These are the activations of a small neural network, seen along a few directions. Each row is one input.
In each table, some parts of the input vary, and every possible input appears once, in random order.
Descriptions start from the smaller parts, as in this example, which fits no table here: one of 4 places along a line, together with either a single point or one of 9 places around a ring or (one of 2 separate values, together with one of 5 places around a ring).
Shared parts are said once, and a part with two or three values counts as separate values.
(in the rows, 128 means zero)

Other details of the inputs vary at random and push rows far along two fixed directions, the same in every table; ignore that.

Rows:
r1: [127 159 135 124 145 127 126 155 124 111 116]
r2: [144 109 125 144 135 144 131 113 118 138 125]
r3: [146 109 110 139 142 136 135 111 129 130 131]
r4: [144 106 124 120 122 135 127 114 138 127 135]
r5: [107 160 142 128 127 119 135 135 129 125 110]
r6: [111 157 136 123 126 128 145 141 139 100 127]
r7: [136 114 132 125 123 130 121 108 130 152 120]
r8: [109 147 142 111 135 124 138 149 133 112 121]
r9: [110 150 131 123 132 115 149 140 134  96 113]
r10: [148 118 116 128 135 133 105 115 117 136 120]
r11: [ 99 151 131 117 126 126 134 143 133 121 107]
r12: [138 115 126 141 142 138 120 107 125 146 123]
r13: [112 153 127 121 128 119 155 145 138 109 109]
r14: [144 103 117 122 126 123 134 112 132 129 131]
r15: [162 119 117 132 133 137 116 120 129 125 130]
r16: [143 108 125 122 122 136 124 111 137 121 139]
r17: [141 116 132 111 128 137 123 109 126 133 146]
r18: [110 145 145 129 124 121 147 144 125 113 106]
r19: [130 115 123 118 123 134 117 102 123 136 134]
r20: [153 121 128 137 137 128 108 112 118 143 117]
r21: [103  91  90 185  98  83  87 212 126 191 243]
r22: [159 116 126 141 129 133 119 118 112 135 120]
r23: [144 115 130 130 114 134 131 109 119 141 129]
r24: [162 116 111 135 137 125 123 118 123 126 126]
r25: [111 151 139 110 131 129 140 150 135 119 120]
r26: [141 113 134 131 117 133 131 106 117 136 134]
r27: [ 99 146 134 117 130 121 132 141 131 114 108]
r28: [147 113 115 137 138 148 128 114 135 128 135]
r29: [113 153 133 129 150 138 138 148 129 115 121]
r30: [ 84 144 116 164 107  98 112 215 138 144 196]
r31: [140 106 134 130 118 132 126 110 119 132 128]
r32: [ 98 149 135 118 129 123 128 138 128 108 112]
r33: [135 118 134 128 125 128 120 100 124 143 131]
r34: [144 113 118 125 124 126 135 105 127 127 141]
r35: [101 158 131 119 125 124 132 138 128 117 113]
r36: [145 111 121 119 118 139 130 115 140 134 134]
r37: [144 119 129 110 125 137 123 112 127 138 141]
r38: [108 149 143 113 134 125 134 146 131 106 125]
r39: [103 151 147 128 131 117 131 135 130 116 109]
r40: [134 112 115 132 140 144 118 109 124 139 125]
r41: [143 109 131 128 115 135 132 114 123 145 123]
r42: [104 148 145 127 132 115 135 138 132 122 104]
Description of these inputs: one of 6 places around a ring, together with either one of 2 separate values or one of 5 places around a ring.
The inputs of r5 and r35 match in every part but the place on the ring of 6. If r42 is changed in the same way as r5 into r35, which row does it become? -> r27
The inputs of r20 and r15 match in every part but the place on the ring of 6. If r33 is changed in the same way as r20 into r15, which row does it become? -> r6
Change only the place on the ring of 5 in r6. List by row number the other rows that result. -> r4, r16, r30, r36
Change only the choice among 2 separate values in r29. List by row number the other rows that result. -> r1

Rows:
r43: [112 171 144  84 149 143 126  76 130 102  70]
r44: [116  91 114 175  80  96 101 192 136 188 241]
r45: [119 162 125 160 150 137 119 188 125 109 128]
r46: [143 116 115  93 128 141 153  90 137 107  80]
r47: [134 130 103 167 131 107 104 186 110 141 141]
r48: [113 187 140 168 148 123 144 180 127 112 104]
r49: [ 87 122 159 138  87 101 118 163 114 156 161]
r50: [154 106 110 133 125 123 134  75 125 133 114]
r51: [186 113 114 141 139 137 128  92 114 141  98]
r52: [148 112 118 126 148 148 138  80 119 118 134]
r53: [108  84  97 181 122  83  71 191 128 167 227]
r54: [192  68 108 153 146 127  79 121 115 164 163]
r55: [126 191 151 102 164 144 122 120 120 108  59]
r56: [ 85 184 149 117 126 119 168 178 131  87 145]
r57: [ 61 195 132 149 140 120 139 196 140  76 125]
r58: [133  64 129 153 105 121  90  84 103 185 153]
r59: [169  63 106 134  84 111 111 108 128 179 192]
r60: [ 87 182 146 116 115 126 150 185 144  80 139]
r61: [155 102 103 123 124 127 122  82 120 121 112]
r62: [167  98 118  94  99 127 132  91 127 123 131]
r63: [137 158 171 123 143 145 144  93 103 114  39]
r64: [150  97 116 106 134 168 133  91 143 121 122]
r65: [168 101 137  88 118 129 126  92 139 114 139]
r66: [146 101 121 107 144 160 151  90 132 129 129]
r67: [ 61 186 142 146 129 114 169 196 154 107 116]
r68: [104 140 167  97 126 144 162  85 127 115  51]
r69: [101 116 122 133 134 106 120 178 146 131 159]
r70: [ 81 184 138 157 132 112 154 161 140 100 114]
r71: [100 119 109 148 115 103 138 169 141 152 152]
r72: [130 113 128  79 135 152 110  84 139 150 112]
r73: [180 119 124 135 162 159 133  97 108 128 116]
r74: [144 122 141  69 114 143 106  81 131 140 132]
What do these inputs look like to the network? -> one of 4 places along a line, together with either one of 2 separate values or one of 6 places around a ring
The inputs of r72 and r43 match in every part but the place on the line of 4. If r66 is changed in the same way as r72 into r43, which row does it become? -> r52
Change only the choice among 2 separate values in r74. List by row number the other rows that result. -> r49
Change only the place on the line of 4 in r50. List by row number the other rows that result. -> r51, r59, r71
